These are the activations of a small neural network, seen along a few directions. Each row is one input.
In each table, some parts of the input vary, and every possible input appears once, in random order.
A made-up example of a description, with smaller parts first: one of 8 places around a ring, together with either a single point or one of 11 places along a line or (one of 2 separate values, together with one of 6 places along a line).
Shared parts are said once, and a part with two or three values counts as separate values.

Other details of the inputs vary at random and push rows far along three fixed directions, the same in every table; ignore that.

Table:
r1: 12  -3  -2  -1  -49  8  0  30  32  36  42
r2: -13  18  -13  -3  7  3  -3  -2  5  -2  -4
r3: -17  -6  3  -15  7  -6  -3  1  4  -13  -6
r4: 17  -4  -40  52  43  -40  16  -7  -14  5  8
r5: -13  -11  -4  -5  1  7  -1  2  7  -9  -17
r6: 52  -20  -30  44  -6  -56  19  32  -1  50  47
r7: -10  21  -1  -10  9  -2  -3  1  10  -8  2
r8: -3  22  5  -3  6  0  2  4  13  -14  -5
r9: -3  14  -5  5  7  19  -6  6  13  -5  -10
r10: 28  10  16  6  -18  23  -7  -49  -35  9  12
r11: -35  -6  34  6  19  12  18  15  -3  12  -10
r12: -1  21  0  -11  10  1  -1  7  9  -4  -9
r13: -5  17  -13  -4  7  6  1  2  4  -2  -10
r14: 35  15  17  -5  -13  14  -10  -39  -46  6  10
r15: -9  -7  2  -16  6  -3  1  6  4  -12  -13
r16: -11  -10  -8  -8  6  2  -1  3  0  -2  -21
r17: 32  12  14  -1  -13  21  -8  -45  -40  18  3
r18: 17  -17  21  2  -20  17  -11  -52  -40  7  7
r19: -13  -7  -2  -15  3  -4  -5  9  -4  -15  -10
r20: -1  22  8  -3  7  1  0  5  14  -10  -9
r21: 11  -24  7  -23  -47  -12  9  31  22  30  33
r22: -5  14  -7  5  6  19  -4  6  13  -9  -6
r23: -16  -14  -3  0  1  14  -4  4  8  -14  -9
r24: 21  -1  -23  56  44  -47  18  -8  -7  -7  14
r25: -11  -13  -1  0  4  14  -6  7  9  -9  -17
r26: -8  -6  -1  -15  6  -3  -7  12  -4  -9  -18
r27: -18  -6  10  -8  2  -7  -2  0  10  -18  -5
r28: 12  -28  3  -12  -51  -1  6  33  26  40  20
r29: -5  17  -6  0  6  12  -3  4  12  -2  -13
r30: 7  -27  -4  -19  -53  -5  8  30  20  37  27
r31: -12  -14  -3  0  2  14  -4  5  8  -12  -13
r32: -17  -6  -1  -15  3  -6  -8  7  -3  -13  -7
r33: -4  4  35  5  -32  8  26  44  20  60  39
r34: -2  21  -2  -11  9  1  1  5  9  -9  -5
r35: 30  -12  35  -2  -15  9  -6  -45  -38  3  1
r36: 13  -5  -36  60  42  -38  12  -11  -8  3  12
r37: -8  -6  4  -16  7  -3  -1  7  4  -8  -16
r38: 32  10  16  5  -16  24  -7  -47  -35  10  8
r39: 16  -15  16  -6  -19  14  -10  -50  -45  10  5
r40: 13  -32  -37  47  40  -43  16  -6  -19  3  -3
r41: -10  -6  -2  -16  4  -3  -5  11  -4  -13  -14
r42: -8  14  -7  5  4  18  -5  3  13  -11  -1
r43: -10  22  -6  -9  7  -2  -9  7  2  -9  1
r44: -10  -6  9  -9  3  -4  2  4  9  -18  -13
r45: -20  -13  -3  1  2  11  -8  1  9  -13  -7
r46: -13  -6  10  -9  1  -5  2  2  9  -20  -8
r47: -6  21  -2  -11  8  0  1  3  9  -11  -1
r48: -6  21  -7  -10  6  0  -4  9  1  -11  -2
r49: -17  -11  -4  -5  -1  6  -1  0  7  -11  -12
r50: -10  22  6  -2  6  -3  -2  0  14  -14  2
Description of these inputs: one of 2 separate values, together with either a single point or (one of 4 places along a line, together with one of 6 places along a line).
Q: Changing only the choice among 2 separate values turns r28 into r29. The same change can be made to r16. Which row results?
A: r17
Q: Changing only the choice among 2 separate values turns r22 into r31. The same change can be made to r33. Which row results?
A: r11
Q: Start at r9 and move only the place on the line of 4, one step at a time. The first step leads to r22. Which rows follow, in order?
A: r42, r1
Q: Which other rows does r47 become when the place on the line of 4 takes its other values? List them by row number.
A: r7, r12, r34
